Each row below holds a small network's activations on one record, seen along a few directions.
Each row is followed by the record's values for the fields BINUP, KUNIZ, PETU, DUS, FEBIV, VEDIR, MASAM.
The largest differences between rows may come from other fields.
In the rows, zero is written as 500.
Random noise pushes rows far along 14 fixed directions. That doesn't count. These rows show it; they differ only by the noise:
[623 355 580 590 524 605 422 625 501 306 479 442 395 481 141 680 379 538
 588 443 406 492 680 456 444 621 592 499 465 639 658 700 366 420 486 479
 355 622]
[564 338 517 447 255 646 669 416 288 504 513 527 520 326 447 503 514 504
 595 579 563 207 496 473 397 307 436 513 368 371 440 737 627 362 604 513
 507 530]
[433 388 417 616 396 407 246 678 542 549 452 484 595 537 266 365 581 499
 476 451 426 586 553 694 461 416 518 443 322 450 588 544 267 469 376 755
 608 555]
[768 308 608 690 583 442 575 443 352 618 683 481 482 473 701 565 579 460
 366 592 592 490 518 566 364 359 252 655 324 643 205 412 751 400 488 445
 601 501]
[554 347 459 407 405 538 348 531 411 475 582 335 472 494 412 389 574 464
 476 449 439 488 370 548 546 602 379 376 608 480 409 634 363 332 636 404
 412 338]
[276 514 391 468 476 501 641 680 621 462 522 554 357 501 485 466 482 223
 648 622 341 374 565 682 378 684 757 334 503 185 334 538 304 306 510 616
 507 259]
[429 570 512 486 359 630 647 278 310 511 485 628 678 461 848 429 532 610
 603 510 688 354 390 435 643 402 448 597 414 223 419 452 787 542 593 791
 832 615]
[525 599 559 605 542 547 632 403 448 454 672 562 588 397 782 699 278 677
 504 450 692 552 430 395 545 657 237 603 493 457 610 369 722 660 420 487
 681 721]
[539 566 504 542 677 537 501 539 534 531 427 794 375 452 342 549 293 452
 576 485 436 150 863 684 372 409 782 409 623 527 518 634 449 251 556 763
 514 626]
[385 634 509 329 419 621 546 533 554 371 532 600 672 552 409 543 374 550
 500 620 651 412 571 342 285 359 373 503 402 302 447 538 576 539 406 740
 616 663]
[335 552 402 615 432 287 436 615 704 641 535 610 574 398 440 528 390 453
 500 529 569 587 603 646 307 367 469 501 355 465 668 403 334 712 247 552
 572 629]
[492 752 443 286 735 469 560 501 468 563 674 561 755 511 627 470 447 729
 373 562 519 659 442 355 390 483 290 561 737 547 643 347 696 638 441 395
 387 443]
[417 384 489 475 410 450 503 702 577 321 660 423 709 622 371 613 718 460
 602 699 546 758 518 304 273 476 384 712 234 470 333 453 556 713 388 405
 517 369]
[617 322 531 611 477 423 352 559 545 424 460 378 465 440 333 710 621 422
 539 545 485 544 639 439 246 288 439 704 363 597 454 575 408 501 578 390
 439 533]
[562 582 477 687 832 382 650 579 419 646 771 725 570 478 731 515 418 661
 534 456 428 660 560 665 623 797 549 546 638 697 642 287 708 586 357 415
 496 416]
[571 666 517 335 539 618 245 514 411 365 469 415 698 579 344 554 527 718
 408 444 516 642 473 327 293 264 193 586 550 459 616 538 483 444 518 693
 395 665]

[436 412 430 592 546 498 579 699 460 506 397 459 524 513 411 418 633 471
 512 578 264 515 557 596 510 565 721 525 380 366 573 514 460 377 517 619
 540 373]
BINUP is ruka, KUNIZ is ler, PETU is rep, DUS is dezon, FEBIV is kupo, VEDIR is lozin, MASAM is zuku
[425 566 506 379 329 596 715 533 393 468 416 528 609 429 264 511 616 591
 753 571 414 670 508 332 374 296 692 620 354 536 834 612 525 724 344 356
  73 451]
BINUP is vuket, KUNIZ is tasud, PETU is rep, DUS is dezon, FEBIV is povu, VEDIR is gudub, MASAM is vuduz
[660 451 588 627 690 393 306 437 577 526 544 568 475 630 553 549 543 468
 463 445 573 559 646 538 519 442 531 590 538 767 320 403 533 545 510 543
 597 548]
BINUP is vuket, KUNIZ is ler, PETU is virip, DUS is vado, FEBIV is povu, VEDIR is gudub, MASAM is vuduz
[437 481 369 465 516 469 477 704 461 569 620 458 543 466 463 386 496 494
 384 504 359 482 413 661 443 644 356 342 563 366 512 514 401 303 499 502
 500 345]
BINUP is vuket, KUNIZ is ler, PETU is rep, DUS is gisan, FEBIV is kupo, VEDIR is gudub, MASAM is zuku
[524 444 631 635 519 610 446 533 504 443 423 605 572 618 322 409 346 639
 556 371 572 582 649 448 798 640 723 494 382 732 698 508 545 671 335 677
 601 767]
BINUP is vuket, KUNIZ is tasud, PETU is virip, DUS is gisan, FEBIV is zitas, VEDIR is lozin, MASAM is vuduz
[399 526 449 490 446 543 522 534 581 348 323 587 490 495 266 584 414 587
 582 496 459 338 621 454 556 538 696 460 473 414 735 642 426 522 497 628
 553 639]
BINUP is ruka, KUNIZ is ler, PETU is rep, DUS is dezon, FEBIV is resi, VEDIR is gudub, MASAM is zuku
[492 357 602 563 211 684 526 439 435 376 485 443 363 385 355 585 323 463
 728 370 604 462 481 423 656 653 561 440 412 542 623 678 404 590 490 380
 391 674]
BINUP is vuket, KUNIZ is tasud, PETU is rep, DUS is gisan, FEBIV is kupo, VEDIR is lozin, MASAM is zuku
[278 421 224 552 434 228 352 680 654 718 439 582 644 222 392 396 521 518
 536 413 381 369 573 709 519 478 631 450 622 452 839 586 241 592 597 378
 648 411]
BINUP is vuket, KUNIZ is tasud, PETU is virip, DUS is gisan, FEBIV is povu, VEDIR is gudub, MASAM is vuduz
[652 615 454 415 881 391 277 617 517 637 590 522 511 634 354 346 500 580
 244 459 276 586 569 691 388 493 475 348 796 716 505 454 400 276 435 576
 309 363]
BINUP is vuket, KUNIZ is ler, PETU is virip, DUS is gisan, FEBIV is resi, VEDIR is gudub, MASAM is zuku
[726 401 668 468 546 579 295 337 509 374 427 426 358 693 310 489 490 488
 440 448 562 483 574 428 597 463 563 453 541 749 330 606 464 439 529 574
 434 600]
BINUP is ruka, KUNIZ is ler, PETU is rep, DUS is vado, FEBIV is resi, VEDIR is gudub, MASAM is zuku
[338 662 416 522 651 402 614 661 662 515 544 607 543 574 571 532 440 459
 440 617 440 547 565 566 396 607 548 478 477 354 497 328 506 531 356 611
 612 460]
BINUP is ruka, KUNIZ is ler, PETU is rep, DUS is gisan, FEBIV is kupo, VEDIR is gudub, MASAM is zuku
[677 479 534 492 505 424 749 231 334 796 445 363 439 346 828 428 666 442
 305 656 490 444 330 531 346 112 362 610 432 472 375 406 722 440 540 359
 412 400]
BINUP is ruka, KUNIZ is ler, PETU is virip, DUS is vado, FEBIV is resi, VEDIR is gudub, MASAM is zuku
[471 441 532 509 118 515 464 453 363 569 544 365 615 456 528 443 687 487
 590 481 644 782 259 434 416 225 212 612 183 483 514 467 490 714 339 377
 326 532]
BINUP is vuket, KUNIZ is tasud, PETU is rep, DUS is vado, FEBIV is zitas, VEDIR is lozin, MASAM is vuduz
[453 472 350 479 597 354 930 456 418 691 387 406 507 298 776 469 772 455
 458 750 240 399 389 509 421 399 692 654 514 296 569 435 693 470 663 249
 458 128]
BINUP is ruka, KUNIZ is ler, PETU is rep, DUS is gisan, FEBIV is resi, VEDIR is gudub, MASAM is zuku
[726 179 495 855 877 330 478 804 497 680 593 474 484 448 375 446 463 586
 242 438 242 519 700 734 662 803 630 493 511 898 654 462 536 372 465 351
 637 444]
BINUP is vuket, KUNIZ is tasud, PETU is virip, DUS is menuz, FEBIV is zitas, VEDIR is gudub, MASAM is zuku
[472 427 510 513 526 553 323 625 626 242 227 276 410 684 242 547 642 416
 499 504 303 569 559 421 525 576 709 519 425 382 505 590 252 364 613 686
 523 469]
BINUP is ruka, KUNIZ is ler, PETU is rep, DUS is gisan, FEBIV is povu, VEDIR is lozin, MASAM is vuduz
[389 928 389 368 626 378 371 428 625 571 479 503 504 472 680 591 430 536
 375 464 486 642 379 559 219 310 237 471 703 291 613 316 349 493 420 610
 381 546]
BINUP is ruka, KUNIZ is ler, PETU is rep, DUS is gisan, FEBIV is resi, VEDIR is gudub, MASAM is zuku
[248 873 500 196 329 483 519 294 745 482 657 654 452 551 714 568 302 307
 634 567 857 547 396 380 301 386 315 391 637 358 241 346 437 776 343 410
 373 534]
BINUP is ruka, KUNIZ is tasud, PETU is virip, DUS is vado, FEBIV is resi, VEDIR is gudub, MASAM is zuku
[438 565 597 598 395 528 377 372 562 411 263 352 393 751 632 411 623 395
 480 465 570 741 351 490 683 450 552 526 258 378 374 309 403 570 389 791
 588 615]
BINUP is ruka, KUNIZ is tasud, PETU is virip, DUS is menuz, FEBIV is resi, VEDIR is lozin, MASAM is zuku
[531 510 483 366 455 712 520 685 215 388 505 553 721 625 185 359 703 718
 564 519 317 547 478 454 445 405 484 501 376 462 588 674 613 314 446 717
 314 424]
BINUP is vuket, KUNIZ is tasud, PETU is virip, DUS is gisan, FEBIV is resi, VEDIR is lozin, MASAM is zuku
[627 310 586 578 439 579 923 496 248 545 747 598 502 450 600 522 601 483
 634 690 503 454 482 494 481 564 534 599 289 573 293 525 874 503 409 310
 423 327]
BINUP is ruka, KUNIZ is ler, PETU is rep, DUS is gisan, FEBIV is kupo, VEDIR is lozin, MASAM is zuku
[382 370 362 490 623 359 414 621 713 492 517 593 465 473 352 445 392 450
 521 483 396 255 670 616 685 828 818 333 772 552 536 603 345 484 648 422
 698 367]
BINUP is vuket, KUNIZ is ler, PETU is rep, DUS is dezon, FEBIV is kupo, VEDIR is gudub, MASAM is zuku
[620 434 666 701 393 597 607 229 366 509 374 324 309 456 830 558 549 423
 531 435 577 585 323 476 674 474 501 613 327 440 399 400 599 519 531 536
 573 614]
BINUP is ruka, KUNIZ is tasud, PETU is virip, DUS is menuz, FEBIV is resi, VEDIR is gudub, MASAM is zuku
[531 604 497 467 412 448 425 313 433 503 470 450 501 496 763 601 712 469
 580 473 621 613 348 411 430 253 283 691 505 454 386 395 547 564 637 383
 404 454]
BINUP is ruka, KUNIZ is ler, PETU is virip, DUS is gisan, FEBIV is povu, VEDIR is gudub, MASAM is vuduz
[395 568 439 539 464 365 571 566 555 633 576 583 483 435 443 472 498 467
 606 517 423 658 495 650 410 493 612 454 460 546 659 447 393 654 265 409
 293 411]
BINUP is vuket, KUNIZ is ler, PETU is rep, DUS is menuz, FEBIV is resi, VEDIR is lozin, MASAM is zuku
[647 483 504 469 582 606 802 427 244 588 604 689 530 360 476 473 374 754
 496 499 442 237 516 538 614 583 524 417 612 627 712 654 789 390 494 412
 396 512]
BINUP is vuket, KUNIZ is ler, PETU is virip, DUS is menuz, FEBIV is resi, VEDIR is gudub, MASAM is zuku
[548 566 527 544 415 559 661 303 272 474 528 664 500 476 658 568 624 606
 748 494 560 507 443 499 559 411 538 623 431 471 518 497 711 558 490 545
 406 496]
BINUP is ruka, KUNIZ is ler, PETU is rep, DUS is dezon, FEBIV is zumas, VEDIR is gudub, MASAM is zuku
[376 584 437 417 451 459 541 368 606 568 484 654 481 440 564 416 270 517
 496 473 637 275 512 540 655 581 574 333 655 460 587 514 487 596 493 508
 619 591]
BINUP is vuket, KUNIZ is ler, PETU is rep, DUS is gisan, FEBIV is zumas, VEDIR is lozin, MASAM is zuku
[357 516 453 498 252 519 565 484 453 668 488 666 688 431 442 260 398 599
 488 504 618 414 474 618 572 362 527 375 302 362 655 539 530 627 259 791
 704 687]
BINUP is ruka, KUNIZ is ler, PETU is rep, DUS is gisan, FEBIV is pinis, VEDIR is gudub, MASAM is zuku
[358 601 585 502 511 585 839 353 645 424 382 726 486 486 610 557 231 481
 623 607 676 285 682 356 627 580 849 521 426 406 567 472 685 715 416 664
 738 700]
BINUP is vuket, KUNIZ is ler, PETU is rep, DUS is dezon, FEBIV is povu, VEDIR is lozin, MASAM is vuduz
[512 617 509 321 558 591 664 298 349 622 407 550 510 448 760 378 599 474
 554 522 502 357 453 401 569 330 628 567 708 484 413 473 700 447 751 403
 385 359]
BINUP is vuket, KUNIZ is tasud, PETU is virip, DUS is gisan, FEBIV is zitas, VEDIR is gudub, MASAM is zuku
[648 433 538 498 696 529 383 752 506 498 697 518 508 617 248 418 348 550
 273 466 406 510 590 630 431 682 348 301 552 693 443 560 443 262 362 562
 457 494]
BINUP is vuket, KUNIZ is tasud, PETU is rep, DUS is vado, FEBIV is povu, VEDIR is lozin, MASAM is vuduz
[593 323 579 592 615 487 367 560 717 434  62 228 466 561 265 526 505 419
 142 618 415 361 730 357 388 223 646 621 288 481 516 550 400 396 616 731
 792 744]
BINUP is ruka, KUNIZ is ler, PETU is rep, DUS is menuz, FEBIV is zitas, VEDIR is gudub, MASAM is zuku
[398 561 366 367 555 379 326 588 623 411 398 311 592 461 430 585 703 534
 542 484 352 719 440 340 424 484 519 636 688 476 703 488 309 640 677 243
 336 304]
BINUP is ruka, KUNIZ is tasud, PETU is rep, DUS is menuz, FEBIV is povu, VEDIR is gudub, MASAM is vuduz
[342 520 391 323 322 512 736 430 458 592 349 633 666 358 483 359 575 551
 603 623 525 277 519 400 524 268 700 544 470 364 673 617 623 633 581 445
 512 442]
BINUP is ruka, KUNIZ is tasud, PETU is rep, DUS is gisan, FEBIV is povu, VEDIR is gudub, MASAM is vuduz
[757 541 693 703 680 544 580 391 371 608 751 494 181 596 783 533 400 349
 428 431 504 665 402 765 462 649 349 370 486 640 165 316 554 269 280 567
 336 469]
BINUP is vuket, KUNIZ is tasud, PETU is virip, DUS is menuz, FEBIV is resi, VEDIR is gudub, MASAM is zuku
[586 449 522 509 465 539 547 376 416 390 384 433 472 375 414 688 550 612
 624 492 463 470 525 333 478 401 570 666 521 563 707 618 559 591 615 331
 349 556]
BINUP is vuket, KUNIZ is ler, PETU is rep, DUS is dezon, FEBIV is zumas, VEDIR is gudub, MASAM is zuku
[445 604 516 597 612 563 435 523 524 258 505 425 473 548 690 745 488 557
 609 399 469 640 438 391 609 804 458 624 589 351 512 389 505 511 637 548
 646 537]
BINUP is ruka, KUNIZ is ler, PETU is rep, DUS is menuz, FEBIV is kupo, VEDIR is lozin, MASAM is zuku
[480 536 476 460 485 533 760 588 324 552 680 586 583 473 649 496 652 511
 636 590 475 609 414 461 457 531 428 610 452 511 437 428 718 525 484 259
 300 273]
BINUP is ruka, KUNIZ is tasud, PETU is virip, DUS is gisan, FEBIV is zitas, VEDIR is lozin, MASAM is vuduz
[556 347 447 480 547 404 306 491 501 636 440 425 610 550 410 225 575 586
 297 452 443 472 479 570 732 513 573 417 602 639 546 527 469 507 570 527
 657 462]
BINUP is ruka, KUNIZ is ler, PETU is rep, DUS is gisan, FEBIV is kupo, VEDIR is gudub, MASAM is zuku
[565 407 543 621 517 496 430 388 494 418 441 500 330 596 518 489 531 446
 587 434 483 485 513 593 716 663 686 450 508 541 412 516 444 451 540 599
 565 486]
BINUP is ruka, KUNIZ is ler, PETU is rep, DUS is gisan, FEBIV is zumas, VEDIR is gudub, MASAM is zuku

Which values does each new row have?
[705 300 455 602 355 411 306 488 287 611 733 574 541 373 549 542 631 555
 486 396 628 361 432 679 422 338  58 530 468 618 320 614 555 311 633 377
 556 481]
BINUP is ruka, KUNIZ is ler, PETU is virip, DUS is vado, FEBIV is povu, VEDIR is gudub, MASAM is vuduz
[626 348 572 604 516 486 527 359 444 392 444 521 455 497 462 639 601 598
 699 450 520 509 572 352 748 598 726 682 534 771 601 565 631 697 624 260
 445 501]
BINUP is ruka, KUNIZ is ler, PETU is rep, DUS is gisan, FEBIV is resi, VEDIR is gudub, MASAM is zuku
[785 423 636 687 490 499 384 302 321 494 742 567 346 455 584 707 461 573
 638 305 635 578 460 584 552 550 282 549 553 817 420 525 581 513 461 334
 340 604]
BINUP is vuket, KUNIZ is ler, PETU is rep, DUS is gisan, FEBIV is resi, VEDIR is gudub, MASAM is zuku
[646 294 531 531 399 572 604 488 196 616 527 411 543 536 412 251 733 564
 495 546 342 570 369 602 607 442 569 474 337 566 488 587 617 395 429 525
 342 336]
BINUP is vuket, KUNIZ is ler, PETU is rep, DUS is gisan, FEBIV is kupo, VEDIR is lozin, MASAM is zuku
[189 557 330 488 213 305 282 417 647 599 438 526 527 571 581 230 634 410
 648 395 585 692 283 692 771 555 619 339 480 351 552 384 207 769 365 589
 581 403]
BINUP is ruka, KUNIZ is tasud, PETU is virip, DUS is dezon, FEBIV is zumas, VEDIR is gudub, MASAM is zuku
[523 573 561 363 482 540 451 366 531 514 427 409 527 662 490 300 457 570
 351 474 589 651 369 395 703 505 480 401 538 610 577 437 493 640 379 494
 396 554]
BINUP is ruka, KUNIZ is ler, PETU is virip, DUS is dezon, FEBIV is povu, VEDIR is gudub, MASAM is vuduz
[637 380 544 542 650 424 447 412 512 586 214 233 501 543 437 353 688 540
 366 504 313 712 500 396 656 384 778 631 516 715 743 455 451 632 556 379
 354 430]
BINUP is vuket, KUNIZ is ler, PETU is virip, DUS is gisan, FEBIV is povu, VEDIR is gudub, MASAM is vuduz
[412 511 358 410 366 401 187 555 550 451 521 558 473 521 389 498 648 426
 653 383 503 461 476 616 478 458 433 431 652 471 428 608 233 406 665 440
 398 357]
BINUP is ruka, KUNIZ is ler, PETU is virip, DUS is dezon, FEBIV is povu, VEDIR is gudub, MASAM is vuduz
[584 610 475 470 501 535 601 331 284 599 328 624 564 389 632 525 674 609
 567 518 470 323 527 486 400  89 523 681 501 420 583 548 687 390 674 600
 436 528]
BINUP is ruka, KUNIZ is ler, PETU is virip, DUS is gisan, FEBIV is povu, VEDIR is gudub, MASAM is vuduz
[471 366 367 680 322 430 351 627 480 527 451 546 421 257 262 613 480 518
 610 375 373 291 569 782 392 456 491 408 427 358 707 749 221 296 532 628
 577 593]
BINUP is ruka, KUNIZ is ler, PETU is virip, DUS is menuz, FEBIV is resi, VEDIR is gudub, MASAM is zuku
[682 333 574 378 500 528 477 345 344 617 441 424 755 668 531 190 730 615
 191 649 617 409 434 364 566 147 366 583 351 608 228 483 833 484 543 669
 739 513]
BINUP is vuket, KUNIZ is tasud, PETU is virip, DUS is gisan, FEBIV is resi, VEDIR is gudub, MASAM is zuku
[595 417 490 496 711 475 528 628 525 427 553 301 601 515 503 573 486 623
 241 592 410 561 470 351 480 672 322 581 553 521 549 442 608 466 569 366
 613 463]
BINUP is ruka, KUNIZ is ler, PETU is rep, DUS is dezon, FEBIV is kupo, VEDIR is lozin, MASAM is zuku
[560 564 537 459 549 556 397 497 481 428 544 333 359 609 548 491 511 443
 453 404 436 697 346 515 558 684 387 399 622 508 441 453 360 384 516 434
 308 397]
BINUP is ruka, KUNIZ is ler, PETU is rep, DUS is gisan, FEBIV is povu, VEDIR is gudub, MASAM is vuduz
[444 413 549 828 167 474 470 492 493 476 418 470 432 357 403 682 454 528
 743 343 589 723 469 560 550 463 495 602 125 518 855 517 328 776 240 496
 438 793]
BINUP is vuket, KUNIZ is ler, PETU is rep, DUS is dezon, FEBIV is zitas, VEDIR is gudub, MASAM is vuduz
[493 773 526 397 667 501 501 551 597 582 592 499 424 543 564 497 252 502
 313 443 532 666 443 502 432 585 290 366 681 608 589 328 437 507 333 362
 248 565]
BINUP is ruka, KUNIZ is tasud, PETU is virip, DUS is gisan, FEBIV is zitas, VEDIR is lozin, MASAM is zuku
[289 584 373 550 309 385 500 444 601 618 527 657 511 298 634 510 350 476
 649 391 648 416 457 623 562 517 468 424 535 385 689 483 372 677 451 440
 592 588]
BINUP is vuket, KUNIZ is tasud, PETU is virip, DUS is gisan, FEBIV is povu, VEDIR is gudub, MASAM is vuduz
[295 578 568 325 321 753 720 454 587 169 516 314 448 623 562 555 346 466
 600 551 565 580 260 235 705 961 536 353 479 175 460 519 484 614 437 535
 576 486]
BINUP is ruka, KUNIZ is ler, PETU is rep, DUS is menuz, FEBIV is resi, VEDIR is gudub, MASAM is zuku
[200 615 238 414 570 322 227 704 711 477 457 546 676 542 458 401 540 575
 494 412 383 513 485 587 655 734 576 402 757 322 682 449 257 552 636 576
 726 383]
BINUP is ruka, KUNIZ is ler, PETU is rep, DUS is menuz, FEBIV is kupo, VEDIR is lozin, MASAM is zuku
[563 447 578 398 355 678 789 413 290 518 448 426 507 529 470 350 554 536
 452 651 474 452 374 420 524 395 520 468 308 415 479 576 692 438 404 539
 360 472]
BINUP is ruka, KUNIZ is ler, PETU is rep, DUS is dezon, FEBIV is kupo, VEDIR is lozin, MASAM is zuku
[531 445 523 664 313 551 307 543 374 401 514 586 685 541 357 579 554 707
 580 394 619 569 517 504 514 373 302 613 225 482 600 549 547 568 380 789
 693 794]
BINUP is ruka, KUNIZ is ler, PETU is rep, DUS is gisan, FEBIV is kupo, VEDIR is gudub, MASAM is zuku
